Each row below holds a small network's activations on one input, seen along a few directions.
Each table varies a few parts of the input and shows all the possible inputs, shuffled.
Descriptions start from the smaller parts, as in this example, which fits no table here: one of 5 places around a ring, together with either a single point or one of 11 places along a line or (one of 3 separate values, together with one of 6 places along a line).
Shared parts are said once, and a part with two or three values counts as separate values.

Rows:
x1: [ 13 -28   6  24  62   7 -23   6  -9 -18 -23  54  15  38  15 -40 -46]
x2: [ 28 -42   5  10  66   9 -24 -14  -6 -18 -31  46  22  24   1 -41 -22]
x3: [ 12 -38  15  -5  81  -4 -13 -15  -6 -24 -29  26  10  23 -20 -48 -31]
x4: [  7 -52  15   6  60 -11 -20  -1 -21 -22 -32  19  10  35 -19 -39 -57]
x5: [ 49 -15   2 -10  50  32 -19   2   8 -21 -35  49  19  34 -29 -13 -31]
x6: [ 34 -15  -1  -2  42  25 -25  15 -15 -13  -9  42   4  51 -44 -18 -67]
x7: [-18 -10  28  10 -18  25  23   9   4  46  22 -22 -20 -38  36 -22  33]
x8: [ 11  32  -4 -19 -40 -25   3  -6 -11 -19  23 -31   4 -13 -15  47  10]
x9: [-29  27 -24  -6 -53 -16  -6   8  19  13   0   8 -14  -1 -18  34  14]
x10: [ 13  16 -17  -8 -38 -23   6   6  13 -16  28  -5   8 -16 -17  44  10]
x11: [-11   3  -1   2 -25 -52   0 -25 -26 -16  28 -35   5 -24  17  19  20]
x12: [-11  32  -3 -25 -56 -14  13  -7 -22 -17  10 -35  -3  -3 -21  34  11]
x13: [  4  20  25 -10 -34  50  27  27  19  44  18 -19 -20 -27   6   6  24]
x14: [-41  14  -8 -23 -41  -9   2  17   9  18  10   8 -27  -1 -16  49  16]
x15: [ 15  26  15  11 -21  41  22  23  30  20   0 -41  -5 -16   0   7  34]
x16: [-51  -2 -21  15 -38 -42  -9 -10   4  16   5   4 -13 -11  14   6  24]
x17: [ -7  -3  17  31  -5  16  18   5  14  22   5 -44  -4 -27  31 -22  43]
x18: [ -1  23 -30   1 -46 -23  -3  13  18  -2   5   7   2 -13 -20  34  18]
x19: [-22  -6 -27  22 -31 -50  -6  -5   3   0  10   4   3 -24  12   6  28]
x20: [ 12 -43   3  18  58   2 -30  -1 -29 -10  -4  38   7  41 -14 -46 -59]
x21: [-33   2   0  -5 -41 -41  10 -26 -38 -15  15 -39  -3 -14  11   6  21]
x22: [ 33 -11  12 -25  65  19  -9   2   8 -27 -33  29   7  33 -49 -20 -40]
x23: [  8  46  -2 -32 -20  48  27  -6  13  30  14 -25  -6 -26  36  15  24]
x24: [ -8 -13 -14  13 -23 -50   3 -13  -2 -13  33  -8   9 -27  15  15  20]
x25: [ 35  -1   3   4  46  30 -19  22   5 -21 -27  58  12  48 -15 -12 -55]
x26: [-63 -15  -5  -2 -25 -35  -1  -1  -7  21  15   5 -26 -12  16  20  25]
x27: [ -7  16   2  25   0  16  21 -17   9  18   2 -46   2 -27  48 -13  38]
x28: [ 15  45  -1   5 -15  41  25   1  24  16  -2 -43   2 -17  18  15  29]
x29: [ 28 -25  12 -14  43  11 -16  15  -7 -25 -36  23   8  45 -48 -11 -66]
x30: [-14  17   0 -12  -5  22  23 -24  -2  32  18 -28  -7 -37  67 -13  33]
Changing only one part turns x22 into x3. The same change can be made to x15. Which row results?
> x17
What do these inputs look like to the network?
> one of 2 separate values, together with either one of 4 places along a line or one of 5 places around a ring or one of 6 places along a line
Which other rows does x13 become when the place on the line of 4 takes its other values? List them by row number.
> x15, x23, x28
Which other rows does x7 become when the place on the line of 4 takes its other values? List them by row number.
> x17, x27, x30

Rows:
x31: [ 10 -16  15 -11  53  46  -9  10   0  13 -25  35  -7  32  -7 -34 -39]
x32: [  1 -35  14  35  43  16  -6   7  10  14 -17  16   2   4  19 -48   1]
x33: [  8  40   1  -4 -29  60  24  23  39  45   7  -9 -13 -24  22  14  35]
x34: [  4  12  30  -3  -4  40  30   1   2  26  12 -54 -10 -26  23 -13  26]
x35: [ 62  15  12 -14  39  47   3  10  15 -22 -25   3  20  22 -31  -4 -28]
x36: [-19 -23  -9 -17   8 -30 -26   5 -22 -16  -6  49  -7  35 -32   9 -44]
x37: [-30 -40 -15  28   0 -61 -23  -1  -8 -12   1  26   1   5  -9  -8  -6]
x38: [-22 -10 -17   4 -10 -59  -6 -36 -25 -20  17  -9  10 -18  26   3  18]
x39: [-28  39 -26 -10 -70 -16   6  14  22  16  17  -1 -16 -17  -6  57  33]
x40: [-30  10   2 -10 -52 -35  13  -8 -18  -1  20 -45 -11 -21  -5  25  24]
x41: [ 34  13 -17 -16  -9 -27 -17   2  -9 -49  -4  13  19  28 -59  35 -34]
x42: [ 10  -4   9  16  32  17  12 -26  -8   7   3 -22  12 -19  59 -37  15]
What do these inputs look like to the network?
> one of 2 separate values, together with one of 6 places along a line
Which other rows does x40 become when the place on the line of 6 takes its other values? List them by row number.
> x36, x37, x38, x39, x41

Rows:
x43: [ 24  25  27 -20   7  56  26   6  16  12 -18 -40  -4  -8  -7  -4  15]
x44: [ 17 -25   1 -22  60   2 -23  -7 -16 -25 -24  50   9  41 -21 -18 -59]
x45: [ 22 -38  11 -10  59 -12 -22  -6 -21 -34 -14  37  12  34 -32 -21 -49]
x46: [ 27  12  13   6   4  38  18 -10  -7  13  15 -33   8 -18  35 -20  11]
x47: [ -2  29 -26 -16 -59 -10   0  17  26   8  14  17  -7 -14 -27  49  23]
x48: [-23 -20  26  12  13  30  15   2  -3  38   2 -13 -17 -15  37 -41  16]
x49: [ 11 -14 -15   4  39   0 -33   4  -7 -24 -36  57  11  53 -31 -16 -52]
x50: [ 11   0   6  24  34  30  15 -15  24  21  -8 -16   8 -27  53 -38  35]
x51: [ 21 -45   0  28  37 -34 -29  10 -10 -38 -17  30  19  33 -43 -22 -45]
x52: [-16  24 -14  -3 -61 -43   6 -11 -23 -11  38 -31   0 -22  11  38  17]
x53: [-18  35 -13 -24 -56 -28  13  -4  -1 -12  13 -39  -7 -12 -26  52  21]
x54: [-70 -14  -8   3 -48 -53  -2  -6 -17  22  23 -10 -27 -19  12  15  25]
x55: [-30   3 -22  17 -34 -51   2 -19   4  -4  15 -14   4 -31  32  21  45]
x56: [ 25  27  14   2   5  75  15  38  35  35  -2   6 -10   4   7   5  -3]
What do these inputs look like to the network?
> either one of 4 places along a line or (one of 2 separate values, together with one of 5 places along a line)
Which of the alternatives is x43?
> one of 2 separate values, together with one of 5 places along a line
Which other rows does x52 become when the choice among 2 separate values takes its other values? List them by row number.
> x46
